Each row below holds a small network's activations on one input, seen along a few directions.
Each table varies a few parts of the input and shows all the possible inputs, shuffled.
Descriptions start from the smaller parts, as in this example, which fits no table here: one of 4 places along a line, together with either a single point or (one of 2 separate values, together with one of 5 places around a ring) or one of 11 places around a ring.
Shared parts are said once, and a part with two or three values counts as separate values.

Other details of the inputs shift rows strongly along two fixed directions, in all tables alike. That doesn't count.
These rows show it; all are for the same input, with only those details redrawn:
[ 36  27  21 -24   0   7   6  23  22 -16  -1]
[-30  -2 -16  11   1   0  12 -11 -24  15  20]
[  2  41 -60  37 -14  41 -39  10 -48 -19 -29]
[-18   6 -22  12  -4  10   2  -5 -24   7  11]
[-34 -11  -9   7   3  -6  20 -16 -21  22  29]
[ 54  58 -15  -2 -11  36 -31  36   2 -40 -37]
[-18   6 -22  12  -4  10   1  -5 -25   7  11]
[-24   5 -21  16  -1   5   5  -9 -26   9  13]

Table:
x1: [-21 -16 -13  13  -1   2  21 -27 -25  11  -5]
x2: [-37 -13  -6   9 -17   4  -4 -29 -26  -7  -1]
x3: [  4  37 -71  43 -18  44 -42  16 -31  -8 -51]
x4: [-21 -28 -42   4   3 -25   2  -7  -2 -11  13]
x5: [ 40  -7  31 -12   8 -18  -5  20  38  11  -6]
x6: [ 25   6  28 -13   9  -3  -8  37  37  -6   2]
x7: [-12 -19  -9  20   5 -12 -12  -9 -30  19  21]
x8: [-31 -11 -17  12  11   3 -22  -8 -19  14  20]
x9: [-27 -12 -18  12  10   2 -13   2 -28  14  18]
x10: [-19 -11 -26   4  12   8 -25  -6 -14  21   0]
x11: [ 33   9  30 -26  -1   5  12  -8  33 -14 -16]
x12: [-42 -14  -9  19  -2  -7  20 -11  -6  26  27]
x13: [ 24   5  34 -33  -8  -2   2  -4  29 -21 -28]
x14: [-21  -2 -28   8   4   4   9 -12 -22  20   0]
x15: [-37 -23  -2  27 -11  -3  25 -23 -13  11  15]
x16: [-10   5 -68  30 -12   4 -34   9 -26 -41  -4]
x17: [ 31  10  28 -29  -8   0   8   9  17 -26 -37]
x18: [-23 -15 -22  10  17  -3 -10  -2 -23  24   3]
x19: [ 40  -3  31 -23  14 -16 -15   4  32   7   0]
x20: [ 43   7  27  -1   1  -8 -19  28  27  -8  -3]
x21: [ 35   7  25 -13  -7   8  16  11  35 -14 -27]
x22: [-33 -14  -4  13 -14  -3   8 -20 -33  -7  -3]
x23: [ 28  20  21 -31  10   1   5   5  38  -2  -7]
x24: [ 27   2  20 -17  16  -5  -6  34  40   4 -14]
x25: [-51 -69  50 -12  26 -61  42 -43  12  59  82]
x26: [ 35  14  35 -18  -5   5  17   7  19 -28  -8]
x27: [-39 -17  -7  24 -22   0   5 -14 -21  -4  -7]
x28: [ 52  63 -16  -2 -13  40 -45  29  10 -42 -38]
x29: [ 47  -2  29 -23  16 -17  -4  17  23   5  -6]
x30: [ 29  15  38 -19  -3   5   9  -4  29 -27  -3]
x31: [-14 -54  94 -55  11 -58  79 -16  68  24  28]
x32: [-24  -2 -18   9  -2   5   9  -8 -24  12  18]
Question: The inputs of x3 and x12 match in every part but one. If x21 is changed in the same way as x3 into x12, which row does it become?
Answer: x15
Question: Describe the family of inputs behind these rows.
Answer: one of 2 separate values, together with either a single point or (one of 3 separate values, together with one of 5 places along a line)
Question: Change only the choice among 2 separate values in x25. List by row number the other rows that result.
Answer: x19

Table:
x33: [-28   4 -23  16  -5  13  -8  -2 -15 -18  11]
x34: [-10   0 -13  20 -12  11 -35 -16 -30  -5 -19]
x35: [ 16 -26  57 -59  19 -44  48  -5  48 -11  35]
x36: [ 68  53  61 -48  -6   5   4  39  49 -31 -11]
x37: [-47 -19   0  13  12   3  19 -21 -19  28  11]
x38: [ 18  31 -37   1 -11  28 -43  16 -22 -48 -35]
x39: [-32 -26  -6  14  -2  -8  33 -13 -30  22  23]
x40: [-36 -24  -7  16  13  -1  30 -27 -21  30  13]
x41: [ 69  20  57 -28 -13  -2 -16  42  57 -47 -35]
x42: [ 22 -30  81 -43  15 -46  39 -18  48   9  28]
x43: [-11   1 -13  10  -3  26 -21 -16 -19   9 -19]
x44: [ 33   7  51 -61   9 -20  21  15  59  -8  -9]
x45: [-42 -24 -18  16   4 -11  24 -24 -15   3  37]
x46: [  9  26 -38  24 -20  28 -36  24  -3 -21 -56]
x47: [-34 -28 -25  22  -6 -12  17 -15  -6  22  -3]
x48: [-30 -19 -30   1   1 -13  15 -25 -18  20   1]
x49: [ 14  -3 -36  20  29  -7 -43  25 -11  30  20]
x50: [-10  16 -29  20 -11  15   2 -11 -14   1  10]
x51: [ 22 -40  78 -33   5 -50  46   0  58   2  25]
x52: [-15   9 -17  19 -11  20  -5  10 -35  -3  -9]
x53: [-25 -26  -9  12   4   3   9 -37 -21  31   7]
x54: [  94   75  -43   12   10   46 -111   85    8  -37  -54]
x55: [ -2  24 -27  21 -14  13  -4  -6 -37   1  -2]
x56: [-46  -1 -12  14  -5   2  14 -20 -12  19  31]
Question: Describe the family of inputs behind these rows.
Answer: one of 2 separate values, together with either a single point or one of 11 places around a ring
Question: The inputs of x35 and x38 match in every part but the choice among 2 separate values. If x50 is changed in the same way as x35 into x38, which row does it become?
Answer: x56
Question: Change only the choice among 2 separate values in x55. List by row number the other rows that result.
Answer: x36

Table:
x57: [ 21  17  71 -43 -10  -9  34  21  53 -39   8]
x58: [ 28  21  69 -28  -8  15  28  12  37 -20 -12]
x59: [ 56  -2  63 -45  32 -31  26  40  83  10  37]
x60: [-77 -51 -20  28  -4 -39  29 -51 -47  22  66]
x61: [ 35  22  39 -42   5   8  31  -2  46 -18 -12]
x62: [ 45 -47  60 -37  -4 -43   9  -6  70 -28 -48]
x63: [ 26  22  27 -48   0  -8  26   8  51 -40   1]
x64: [ 48  16  79 -36  -4  -4  29   3  44  10  -9]
x65: [ 36  20  39 -50   8  10  31   5  37 -20 -13]
x66: [ -79 -104  -31   31   -6  -41    9  -65  -42   29  -14]
x67: [ 31  24  43 -35  -3  14  37  10  51 -14 -11]
x68: [ 29  61 -67  42 -27  65 -44  12 -43  -5 -74]
x69: [ 33  50 -72  70 -14  61 -93  46 -56 -29 -47]
x70: [ 49 -50  86 -46  -6 -48  28   7  93 -22 -39]
x71: [  35   43  -70   30    0   45 -109   32  -49  -20  -51]
x72: [-79 -46 -54  23   5 -30  33 -37 -55  26  57]
x73: [ 35  19  30 -28  -2 -16  31  44  46 -29  13]
x74: [ 49  23  41 -40   8  -1  25   1  40  10 -20]
x75: [-87 -44 -25  46 -13 -24  29 -29 -57  25  57]
x76: [ 22  24  31 -41  -8  -2  32  19  56 -36   2]
x77: [-66 -54 -30  45  20 -26  -6 -42 -51  51  62]
x78: [ 26  50 -19  36 -27  54 -37  14 -41  -7 -63]
x79: [  34   56 -104   41    1   52 -109   36  -40  -15  -62]
x80: [ 18  25  37 -39  -5  -1  36  29  52 -35  -2]
x81: [ 48  -3  77 -62   7 -41  35  20  53 -36  35]
x82: [ 59  -4  60 -51  40 -37  20  29  78   5  36]
x83: [-76 -64   5  15  24 -43   7 -32 -13  79  70]
x84: [-86 -45  -1  22  -2  -9  38 -75 -45  38  39]
x85: [ 13  47 -42  18 -31  40 -46   0 -30 -64 -41]
x86: [-71 -47   0  16   5 -16  33 -67 -61  65  32]
x87: [  47   55 -104   48    1   60  -95   43  -56  -34  -53]
x88: [ 46   7  61 -54   4 -37  52  34  78 -23  33]
x89: [-79 -42 -54  31   1 -32  32 -42 -46  27  56]
x90: [ 45  10  32 -18  26 -10   7  50  51   5  17]
x91: [-95 -45 -35   2   5 -23  47 -52 -39  23  50]
x92: [ 37  49 -77  68 -17  58 -96  36 -52 -30 -43]
x93: [-91 -39 -12  38 -13   5  34 -63 -52  40  33]
x94: [ 40 -42  69 -28  -9 -35  17  18  72 -25 -53]
x95: [ 46  43 -68  44  -3  49 -94  32 -56 -36 -40]
x96: [-77 -53 -32  31  23 -30 -22 -42 -44  67  50]
x97: [-100  -39  -24   33  -19  -11   30  -54  -47   19   46]
x98: [-97 -34 -28  35  -2   7  50 -45 -45  49  27]
x99: [-68 -51  22  10   7 -29  46 -73 -36  70  42]
x100: [ 15  62 -80  33 -37  66 -74  10 -66 -76 -65]
x101: [  27   54 -100   48   -6   55 -100   44  -34   -8  -58]
x102: [ 47   8  21 -50  36 -17 -20  38  49  10   4]
x103: [ 40  14  45 -24 -13 -17  15  26  39 -37  18]
x104: [ 35  11  30 -32  28 -14 -10  51  58  20   5]
x105: [ 40  26  50 -30   3   6  35  22  40  16 -22]
x106: [ 39  69 -88  36 -21  75 -65  13 -67 -21 -90]
x107: [-86 -48  -2  13   2  -7  39 -69 -54  37  39]
x108: [ 36   7  51 -27  20 -14 -22  43  47  12   7]
Question: The inputs of x107 and x84 match in every part but one. If x91 is changed in the same way as x107 into x84, which row does it become?
Answer: x63
Question: Describe the family of inputs behind these rows.
Answer: one of 4 places along a line, together with either a single point or (one of 2 separate values, together with one of 6 places along a line)
